A small network was shown many inputs. Here are its activations along a few directions, one row for each input.
In each table, some parts of the input vary, and every possible input appears once, in random order.
A made-up example of a description, with smaller parts first: one of 8 places around a ring, together with either a single point or one of 11 places along a line or (one of 3 separate values, together with one of 4 places along a line).
Shared parts are said once, and a part with two or three values counts as separate values.
In the rows, 128 means zero.

Other details of the inputs shift rows strongly along three fixed directions, in all tables alike. That doesn't count.

A family of inputs:
R1: [118  83  96 138  90  87 122  99 153 110 169]
R2: [140 108  96  91  76 101 114 121 150 136 170]
R3: [155 154 141 162 182 169 151  68  50 129 118]
R4: [117 105 112 118  89  83 123 135 149 128 193]
R5: [155 115 101 106  75 116  95 128 151  78 188]
R6: [101 157 143 155 110 128 135 214 186 101  43]
R7: [118 106  72  96  75 107 115 129 186 106 196]
R8: [153 193 144 164  70 187 133  72 127  82 225]
R9: [118 132 178 135 152 183 121  98  50 137 130]
R10: [173 144 145 163  88 215 172  82 144 110 234]
R11: [181 165 150 186  74 171 161  76 127  93 225]
R12: [134  97 111 100  85  95  92 133 192  93 192]
R13: [140 166 155 103 170 155 169 102  72 124 132]
R14: [115  78 128 100 170  64 116 130 124 163 112]
R15: [139 161 180 119 190 147 146 103  85 126 143]
R16: [121 108  96 164 115 121 147 193 215 126  45]
R17: [106  62 122 121  98 124 101 141 144 115 193]
R18: [153  98 112 148 105 125 114  72 160 110 198]
R19: [121  99 117  92 164  87 150 121  93 165  95]
R20: [125  73 116  94  85 130 105 141 144 127 184]
R21: [ 81 102 118  85 180  79 102 134 128 153 123]
R22: [148  91 104 143  86 114  98  85 182 108 180]
R23: [164 151 147 141 162 148 139  91  53 138 119]
R24: [ 80  79 146  99 157 121 101 132  75 152 104]
R25: [121  76 102 104 167  67 123 145 101 150 112]
R26: [151 114  99 109  81 116 101 131 154  78 193]
R27: [128 115 122 116  79 100 127 133 164  82 205]
R28: [102 100 126  84 154  74  94 129 117 172 109]
R29: [110 154 113 153 153 145 128 188 151 118  88]
R30: [ 83 168 127 163 106 137 121 200 188 116  44]
R31: [164 159 151 154 181 161 161  92  46 138 132]
R32: [ 69 123 128  98 174  85 131 132  92 146 117]
R33: [114  80 124  98 162  67 109 123 120 163 106]
R34: [ 98 146  97 132 101 133 122 203 209 123  52]
R35: [124 185 167 135 194 173 140  81  73 140 143]
R36: [115 134 125 156 110 120 105 212 216 143  58]
R37: [141 163 159 105 178 151 176 109  76 125 139]
R38: [114 213 153 203 113 194 153 179 171 102  78]
R39: [123 102 119  88 157  88 142 115  92 165  89]
R40: [144  98  79 116  67  97  90 143 167 114 191]
R41: [136 107  94  93  82 101 120 124 153 137 174]
R42: [ 96  71 130  67 137 108 102 146  98 162 108]
R43: [152 184 169 104 164 170 163  85  56 124 123]
R44: [138  83  82 115  91 102 126  94 160 119 157]
R45: [138 139 175 109 147 185 132 105  55 150 128]
R46: [120 100 140 102 170  84 112 109 100 166  93]
R47: [117 116 115  93 159  92 105 134  74 161  99]
R48: [122  96 121  94 172  84 156 127  97 166 102]
R49: [154 206 157 169 109 201 164 181 175  96  63]
R50: [ 86 108 119  76 158  83  82 119 120 152 106]
R51: [150  74  69 135  70  99  89 109 170  96 170]
R52: [109 113 120  84 171  90 148 139  95 174 113]
R53: [142  95  76 120  74  97  98 148 168 113 198]
R54: [105 161 105 161 123 149 109 211 183 113  43]
R55: [135  95 113 120  69  81 110 107 143 118 166]
R56: [125 156 142 160 110 138 102 201 198 145  36]
R57: [107 125 128 153 103 168 139 195 197 144  33]
R58: [162 104  95 127  79 130 130  68 147 109 184]
R59: [140 101 115  93  72  96  78 124 188  92 181]
R60: [ 88 111  98  63 146  87 112 125 111 151 101]
R61: [160 213 182 213 139 209 156 177 172 131  87]
R62: [146 168 174 187 114 227 154 205 167 122  82]
R63: [109 157 109 151 145 148 122 182 148 117  80]
R64: [182 169 153 182  67 172 153  70 126  93 219]
R65: [172 160 140 194  75 179 151  52 131  84 212]
R66: [103 139 118  97 179 118 108 117  64 142 101]
R67: [118 140 183 148 172 195 143  99  43 137 143]
R68: [109  76 116 103 157  76  93  96 121 154  87]
R69: [123 173 174 119 156 141 150  96  62 116 130]
R70: [144 163 150 121 180 153 146 112  58 112 136]
R71: [ 85 102 120  93 141  63 120 140 101 161 116]
R72: [139 167 178 113 175 151 131  90  80 125 130]
R73: [124 101 142  99 164  84 105 106  98 166  88]
R74: [137 151 168 151 166 132 171  96  66 142 136]
R75: [129  70  94 100  52 126 108 116 182 126 178]
R76: [145 193 166 239 129 200 180 152 160 105  69]
R77: [124 129 105 173 120 143 151 184 199 127  27]
R78: [194 148 120 197 106 188 153  75 130  81 225]
R79: [135 104  92  97  89 100 128 130 155 136 181]
R80: [ 92  83 124  86 163 119 143 120  98 173 101]
R81: [103 143 134 138  83 111 111 207 195  98  45]
R82: [155 173 158 226 139 194 152 158 193 114  67]
R83: [ 95 144 118 147 113 129  92 198 219 124  55]
R84: [120 102 111 129 191 109 133 102  69 144  94]
R85: [134 119 133  93 161 105 145 101  73 165  86]
R86: [102 139 149 104 151  97 126 113  64 164 100]
R87: [107 158 118 135 144 146 151 178 164 130  84]
R88: [125 173 166 135 149 141 149  95  60 150 134]
R89: [122  82 101  98 152  70 109 133  96 150  99]
R90: [152 173 155 146 188 163 159 111  48 147 149]
R91: [137  98  99 100 113  96 112 147 146  90 187]
R92: [176 161 142 191  69 180 145  49 128  84 207]
Description of these inputs: one of 4 places along a line, together with either one of 3 separate values or (one of 4 separate values, together with one of 5 places along a line).
The inputs of R58 and R16 match in every part but the place on the line of 4. If R92 is changed in the same way as R58 into R16, which row does it become?
> R76
The inputs of R91 and R5 match in every part but the place on the line of 4. If R52 is changed in the same way as R91 into R5, which row does it become?
> R2
Change only the place on the line of 5 in R3. List by row number the other rows that result.
> R26, R40, R54, R89
Start at R84 and move only the place on the line of 5, one step at a time. The first step leads to R31. Which rows follow, in order?
> R53, R63, R70
Start at R85 and move only the place on the line of 4, one step at a time. The first step leads to R39. Which rows follow, in order?
> R19, R48
Change only the choice among 3 separate values in R45. List by row number the other rows that result.
> R9, R75
